These are the activations of a small neural network, seen along a few directions. Each row is one input.
Each table varies a few parts of the input and shows all the possible inputs, shuffled.
Descriptions start from the smaller parts, as in this example, which fits no table here: one of 2 separate values, together with either a single point or one of 11 places around a ring or (one of 5 places around a ring, together with one of 6 places along a line).
Shared parts are said once, and a part with two or three values counts as separate values.
In the rows, 128 means zero.

Other details of the inputs vary at random and push rows far along three fixed directions, the same in every table; ignore that.

Table:
row 1: [123 171 135 163 118 141 130 151 138 113 127 114 153 100]
row 2: [132 155 126 172 115 130 131 127 134 118 124 135 156 103]
row 3: [120 156 114 150 127 127 155 127 121 134 114 147 143 148]
row 4: [ 96 102  67 120  71 139  79 149 114 153 107 124 169 136]
row 5: [139 128 116 161 116 144 143 123 143 104 113 154 141 114]
row 6: [131 164 139 171 111 120 135 145 145 116 108 102 169  98]
row 7: [113 141 110 145 117 135 167 118 132 118 115 136 140 139]
row 8: [120 170 116 143 129 136 150 136 122 137 122 140 143 148]
row 9: [110 148 119 139 116 144 166 132 132 113 121 128 140 138]
row 10: [132 168 126 164 118 140 127 135 135 120 132 129 155 103]
row 11: [131 122 146 110 170 125 142 103 113 117 151 142  77 154]
row 12: [132  52  92 105 123 129  57 123 102  85 146 143 101 146]
row 13: [133 127 126 172 119 157 133 133 137 101 130 160 129 137]
row 14: [156 143 168 116 173  84 144 163 132 162 152  84 139  99]
row 15: [106 175 149 139 106 141 141 157 149 158 115  98 157 111]
row 16: [167 155 173 129 162 103 111 131 124 130 133 101 120 105]
row 17: [141 137 122 168 115 136 138 133 143 110 112 146 142 121]
row 18: [140  97 117 114 124  89  52 154 104 114 110  80 144 125]
row 19: [118 148 112 136 120 129 169 128 136 120 102 134 147 135]
row 20: [117 134 137 139 104 154 149 141 153 144 115 141 135 139]
row 21: [132 158 173 111 154  76 148 123 129 130 115  65 132 113]
row 22: [112 137 129 146 115 165 140 136 142 150 129 156 121 148]
row 23: [154 105 146 127 162 137 121 100 125  98 160 160  72 126]
row 24: [115 151 100 137 123 151 158 113 122 125 136 155 131 140]
row 25: [147 131 165  92 148 122 131 110 138 158 134 120 105 113]
row 26: [156 131 166 132 164 121 115 124 124 112 144 122  95 118]
row 27: [ 94  59  47 132  81 163  73 119 108 140 131 191 130 179]
row 28: [139 213 189  97 157  64 138 158 124 155 109  23 161  88]
row 29: [126 156 116  69 129  70  73 179  93 146 100  41 165 122]
row 30: [142  92 145 121 176 120 149 133 129 132 179 141  92 127]
row 31: [114 150 120 138 120 139 163 140 134 116 115 137 137 148]
row 32: [138 154 181 104 144 106 124 121 138 166 135  86 122 104]
row 33: [100 173 121 140 123 138 156 140 129 122 127 118 144 130]
row 34: [156  97 154 121 154 132 130  99 133  91 146 146  88 116]
row 35: [135 125 116 170 112 147 141 117 140 103 123 150 138 117]
row 36: [141 156 124 166 114 132 136 133 132 121 115 130 157  99]
row 37: [132 103 157 104 147 144 134  96 134 139 155 139  76 128]
row 38: [119  98  99  83 125  84  82 143  98 120 108  86 134 148]
row 39: [118  77  98  78 113 128  62 120 104 147 143 118 115 138]
row 40: [121  99  90  82 129  88  78 133  88 126 119 106 129 147]
row 41: [125 143 128 143 107 139 144 131 144 161 110 148 142 130]
row 42: [127 107 133 104 163 137 150  84 114 105 163 152  68 145]
row 43: [113 113 130 150 109 168 144 123 147 139 129 168 119 158]
row 44: [108 129 131 152 102 144 147 117 153 145 120 139 140 131]
row 45: [119 140  99 136 124 138 164 110 125 122 118 166 135 139]
row 46: [123 140 120 138 111 159 140 125 144 157 129 164 128 139]
row 47: [142  88 157 112 144 124 137  88 142 140 137 150  80 142]
row 48: [136 106 157  95 150 140 136 102 138 140 145 143  80 126]
row 49: [125 170 142 142 112 141 135 152 143 172 112 122 154 129]
row 50: [116 120 125 147 101 152 152 115 150 144 117 146 134 133]
row 51: [143 113 176 117 146 109 131 111 141 154 123 115 102 135]
row 52: [112 101 110  84 128  97  77 154  94 117 118  83 132 157]
row 53: [141  95  95  91 127 114  52 136  98 110 133 112 131 114]
row 54: [137 179 136 148 120 138 137 167 140 119 106 107 161  92]
row 55: [123 135 122 136 107 146 149 122 145 155 111 154 142 123]
row 56: [125 131 162 108 155 106 148 107 125 111 142 103 104 131]
row 57: [120 102 113 159 131 146 166 154 144 127 156 159 139 138]
row 58: [103 118 129 147 102 165 147 115 151 133 137 155 126 141]
row 59: [128  84 118  98 168 150 152  67 115  95 169 190  51 157]
row 60: [ 98 145  58 100  92 124  91 173 100 132  99 102 185 137]
row 61: [130  76  98 101 138  79  80 169 101 147 144  95 152 123]
row 62: [117  98 104  91 129  85  78 143  94 123 110  85 135 155]
row 63: [137 135 177 112 142  99 129 108 137 161 130  99 119 107]
row 64: [136 166 169 109 157  75 143 120 119 139 121  75 133 108]
row 65: [165 108 148 133 158 113 121  93 123 111 144 154  91 117]
row 66: [143 148 118 158 118 135 138 130 135 117 112 147 153 102]
row 67: [112 139 112 131 120 148 168 128 134 109 118 148 134 143]
row 68: [163 137 159 124 156 117 119 109 124 118 147 115 109  97]
row 69: [153 129 160 124 156 126 123 115 125 106 149 116  96 101]
row 70: [139 106 171  96 142 128 140 110 145 138 131 123  96 123]
row 71: [115  89  53 152  91 143  61 141  99 108 122 163 154 149]
row 72: [116 152 134 136 110 154 144 149 147 153 118 136 133 131]
row 73: [152  91 153 130 151 137 128  90 129  89 158 146  82 119]
row 74: [134 128 145 101 166 120 146 108 118 116 146 135  81 143]
row 75: [142 148 113 160 122 152 129 129 133 117 133 164 134 122]
row 76: [117 150 106 143 120 133 162 116 122 127 120 144 142 134]
row 77: [125 152 138 167 112 141 135 142 143 104 125 119 154 108]
row 78: [104  93  65 138  97 110  98 199 119 141 119 103 193 134]
row 79: [109  47 101  83 108 138  71 115 111 125 144 127 102 151]
row 80: [121 130 129 137 104 145 154 128 155 148 103 140 144 126]
Description of these inputs: one of 5 places around a ring, together with either a single point or (one of 3 separate values, together with one of 5 places along a line).
The inputs of row 74 and row 31 match in every part but the place on the ring of 5. If row 15 is changed in the same way as row 74 into row 31, which row does it become?
> row 58
The inputs of row 68 and row 35 match in every part but the place on the ring of 5. If row 60 is changed in the same way as row 68 into row 35, which row does it become?
> row 19
Change only the choice among 3 separate values in row 43. List by row number the other rows that result.
> row 13, row 52
Change only the place on the ring of 5 in row 13. List by row number the other rows that result.
> row 16, row 18, row 26, row 71
Change only the place on the ring of 5 in row 2. List by row number the other rows that result.
> row 1, row 6, row 10, row 77

Table:
row 81: [107 101  89 125 106 117 118 143 121 132 120 120 157 131]
row 82: [101 150 108  97 101 134 105 165 120 147 109  93 156 134]
row 83: [121 153 110 135 112 124  89 178 113 102 111  87 163 117]
row 84: [ 76  93  33 162  64 202 135  94 129 125 127 230 137 187]
row 85: [154 153 182 167 123 158 138 144 171 159 137 135 132  86]
row 86: [145 121 134  83 146  89  62 153  97 103 131  63 129 104]
row 87: [138 137 191  91 168 119 146 105 132 138 144 109  73 134]
row 88: [135 165 158 145 145 131 185 150 150 139 133 122 139 117]
row 89: [154 161 193  90 173  96 142 119 128 163 129  95  96 118]
row 90: [113 192 124 184  95 171 203 124 163 157  92 179 158 141]
row 91: [134 105 160  90 171 135 151  64 126 134 172 157  52 137]
row 92: [150 162 150 169 136 129 163 104 142 110 123 144 133 110]
row 93: [136 131 144 159 139 129 184 108 149 138 134 158 127 133]
row 94: [126 142  94 137 115 124  88 155 107 110 126 112 161 119]
row 95: [101 123 103 102  92 135 109 137 124 139 101 112 148 143]
row 96: [174 111 167 128 176 104 132  73 122 102 143 149  75 118]
row 97: [131 168 167 152 145 128 182 159 151 138 128 113 137 122]
row 98: [118 166 120 120 114  90 108 206 120 160 104  54 199 111]
row 99: [141 144 137 166 136 142 168  89 141  99 134 162 117 109]
row 100: [145 178 161 153 150 114 178 160 145 157 122 118 148 115]
row 101: [142 104 139  95 137  83  63 137 102  95 114  66 123 116]
row 102: [132  99 125 143  83 144  69 153 146 150 113 118 157 103]
row 103: [ 91  78  70 110  96 158 111  89 116 126 134 174 112 161]
row 104: [105 162 111 104 103 120 101 167 117 161 106  84 169 131]
row 105: [158 111 157 120 181 123 137  73 119  93 176 151  65 110]
row 106: [123  36 112  89 142 107  85 108 106 108 149 131  85 160]
row 107: [153 118 127  93 153  82  56 148  90 113 130  81 125 112]
row 108: [ 94  97  93 113  94 151 107 119 122 125 114 144 121 166]
row 109: [133 120 142 153 137 143 188 106 153 124 136 165 115 136]
row 110: [ 82 116  41 169  83 179 144 154 129 126 139 185 168 151]
row 111: [150 175 162 159 133 127 166 124 148 106 109 118 142  99]
row 112: [135  23  93  93 149 108  82  89  98 117 157 167  77 166]
What do these inputs look like to the network?
> one of 2 separate values, together with either a single point or (one of 3 separate values, together with one of 5 places along a line)
The inputs of row 102 and row 85 match in every part but the choice among 2 separate values. If row 90 is changed in the same way as row 102 into row 85, which row does it become?
> row 89
Change only the place on the line of 5 in row 83. List by row number the other rows that result.
> row 86, row 94, row 105, row 107
Change only the choice among 3 separate values in row 104. List by row number the other rows that result.
> row 94, row 98
Change only the choice among 2 separate values in row 92. List by row number the other rows that result.
> row 94

Table:
row 113: [126 145 124 156 127 142 153 135 135 105 126 140 135 129]
row 114: [150  57 138 107 154 116  98  79 119 122 159 156  73 137]
row 115: [132 138 136 153 114 141 147 136 149 136 119 136 145 114]
row 116: [125 155 122 154 128 140 150 133 131 114 132 137 140 122]
row 117: [113 109 105 141 116 167 158  85 137 117 136 191 104 153]
row 118: [115 169 136 136 115 140 151 133 139 140 114 120 144 125]
row 119: [144  74 146 101 154 122  96  95 120 122 165 137  77 128]
row 120: [124 111 124 158 117 166 144 116 146 119 140 173 115 137]
row 121: [153 110 150 102 163  80 107 114 109 117 134  98 109 119]
row 122: [139 196 160 146 117 119 136 180 147 162  99  81 178  90]
row 123: [142 121 161  84 150  83 108 110 116 141 118  85 110 123]
row 124: [134 171 126 151 131 132 146 147 130 124 122 128 149 116]
row 125: [139 146 181  77 147  81 107 142 122 140 108  45 123 111]
row 126: [128 133 113 155 127 142 156 119 133 106 131 157 132 129]
row 127: [ 64  61   4  90  69 123  41 207  83 146 118 107 191 176]
row 128: [119 151 121 136 120 154 149 116 134 136 126 156 125 138]
What do these inputs look like to the network?
> either a single point or (one of 3 separate values, together with one of 5 places along a line)
